These are the activations of a small neural network, seen along a few directions. Each row is one input.
In each table, some parts of the input vary, and every possible input appears once, in random order.
A made-up example of a description, with smaller parts first: one of 8 places around a ring, together with either a single point or one of 9 places along a line or (one of 2 separate values, together with one of 6 places along a line).
Shared parts are said once, and a part with two or three values counts as separate values.
In the rows, zero is written as 128.

Other details of the inputs shift rows strongly along three fixed directions, in all tables alike. That doesn't count.

Table:
x1: [110 129 162 116 104  95  86 150  97 107 148 107]
x2: [145 121  86 117 119 152 135 178 146 118 120 147]
x3: [117  80 165  90 135 101  81 150 154 131 104 105]
x4: [154  97  93 110 119 152 143 170 154 121 108 123]
x5: [145 120 130 144 141 129 136 110 189 165 132 142]
x6: [113 118 142 152 150 140 153  73 161 169 127 137]
x7: [141 119 130 138 146 124 136 110 192 161 126 146]
x8: [102 192 120 165 121 130 155  96  58 113 165 144]
x9: [134 116 130 147 142 127 138 114 193 157 124 146]
x10: [146 107 133 136 150 142 147  93 172 161 114 134]
x11: [102 133 169 116 117  82  78 143 102 115 142 107]
x12: [110 134 177 106 119  89 100 113  69 102 139  93]
x13: [164 108  67  95 117 173 148 198 125  89  94 134]
x14: [163 126  63  99 116 164 161 181 111 100 112 131]
x15: [103 127 173 113 112 106  96 122  67 103 139  97]
x16: [100 126 170 111 112  90  89 133  80 115 143  86]
x17: [138  89 170  89 131  90  72 156 168 121 109 119]
x18: [111 176 112 151 121 139 171  99  55 104 149 125]
x19: [119 136 139 163 154 129 134  86 171 173 130 152]
x20: [136 145  88 140 122 158 174 129 106 118 129 132]
x21: [135 125  94 130 127 146 141 107 131 132 116 126]
x22: [112 114 138 150 145 134 155  81 168 172 132 133]
x23: [121 130 144 159 150 118 142  86 181 160 131 149]
x24: [123 120 108 124 141 140 143 132 140 138 115 132]
x25: [116 139 142 149 150 121 160  65 135 156 139 129]
x26: [111 125 134 155 151 132 152  78 164 178 131 132]
x27: [101 176 144 178 140 138 157  50  80 155 156 127]
x28: [156 110  64  99 107 174 149 199 119 102 111 128]
x29: [169 149  76 119 117 166 142 173 106  98 119 150]
x30: [110 143 176 111 121  75  88 127  93 102 144 111]
x31: [109 226  98 183 110 138 156  65  24 106 173 136]
x32: [ 99 135 170 113 123  79  77 141  99 110 138 112]
x33: [125  82 166  94 128  98  72 162 169 124 110 124]
x34: [130 121 125 153 143 134 131 115 185 173 130 144]
x35: [144  67 155  84 116  96  67 196 189 115 105 110]
x36: [ 93 120 169 102 117  92  99 131  81 102 137  97]
x37: [146 182  74 143 111 165 163 153  67  86 137 151]
x38: [170 109  68  98 114 178 145 197 120  89  95 133]
x39: [119 137 174 120 111  94  84 136  89  97 138 110]
x40: [133 119 136 154 144 142 134 101 177 164 125 154]
x41: [145 101 126 134 143 135 152 103 184 169 122 127]
x42: [153 148  76 128 120 167 135 175 107 109 118 151]
Each input here is: one of 2 separate values, together with either a single point or (one of 4 places along a line, together with one of 5 places along a line).
Q: The inputs of x28 and x1 match in every part but the choice among 2 separate values. If x12 is changed in the same way as x28 into x1, which row does it become?
A: x17
Q: The inputs of x4 and x35 match in every part but the choice among 2 separate values. If x25 is changed in the same way as x4 into x35, which row does it become?
A: x30
Q: Change only the choice among 2 separate values in x15. List by row number the other rows that result.
A: x40

Table:
x43: [140  46 116 111 150 152 150 128 231 184  91 121]
x44: [128  88 184  85 119  86  88 131  97 102 120  67]
x45: [110 150  97 133 113 159 185 137  44 112 148 108]
x46: [118 193 120 206 136 123 169  33 125 173 184 144]
x47: [114 150 199 132 109  50  82 102  91 108 164 102]
x48: [175 158  87 124 118 178 141 177  94  85 118 164]
x49: [151  61 173  62 120 110  99 157 152  98  93  90]
x50: [134  86 135  66 101 107  84 170  87  87 110  68]
x51: [100 148 144 137 103 126  94 138  77 110 145 125]
x52: [153 160  83 113 134 161 159 151  87  80 114 158]
x53: [116 135 142 174 145 113 149  74 204 193 150 143]
x54: [ 77 166 181 135 136  76  91  60  75 136 149 102]
x55: [172 129  46 122 114 190 134 191 131 119 102 159]
x56: [122 128  77 130 144 157 154 135 148 135 112 154]
x57: [113 193 119 171 142 133 166  52  82 137 139 153]
x58: [160 168  80 151 120 179 145 146  91 110 128 159]
x59: [141 115 197 116 131  66  88 128 159 117 142 116]
x60: [120 104 116 107 110 143 100 210 128 110 112 129]
x61: [112  67 119 120 175 139 132 133 245 181  97 156]
x62: [107 116 145 164 137 112 149 106 211 183 143 143]
Q: What do these inputs look like to the network?
A: one of 4 places along a line, together with one of 5 places along a line
Q: The inputs of x53 and x56 match in every part but the place on the line of 4. If x59 is changed in the same way as x53 into x56, which row does it become?
A: x52
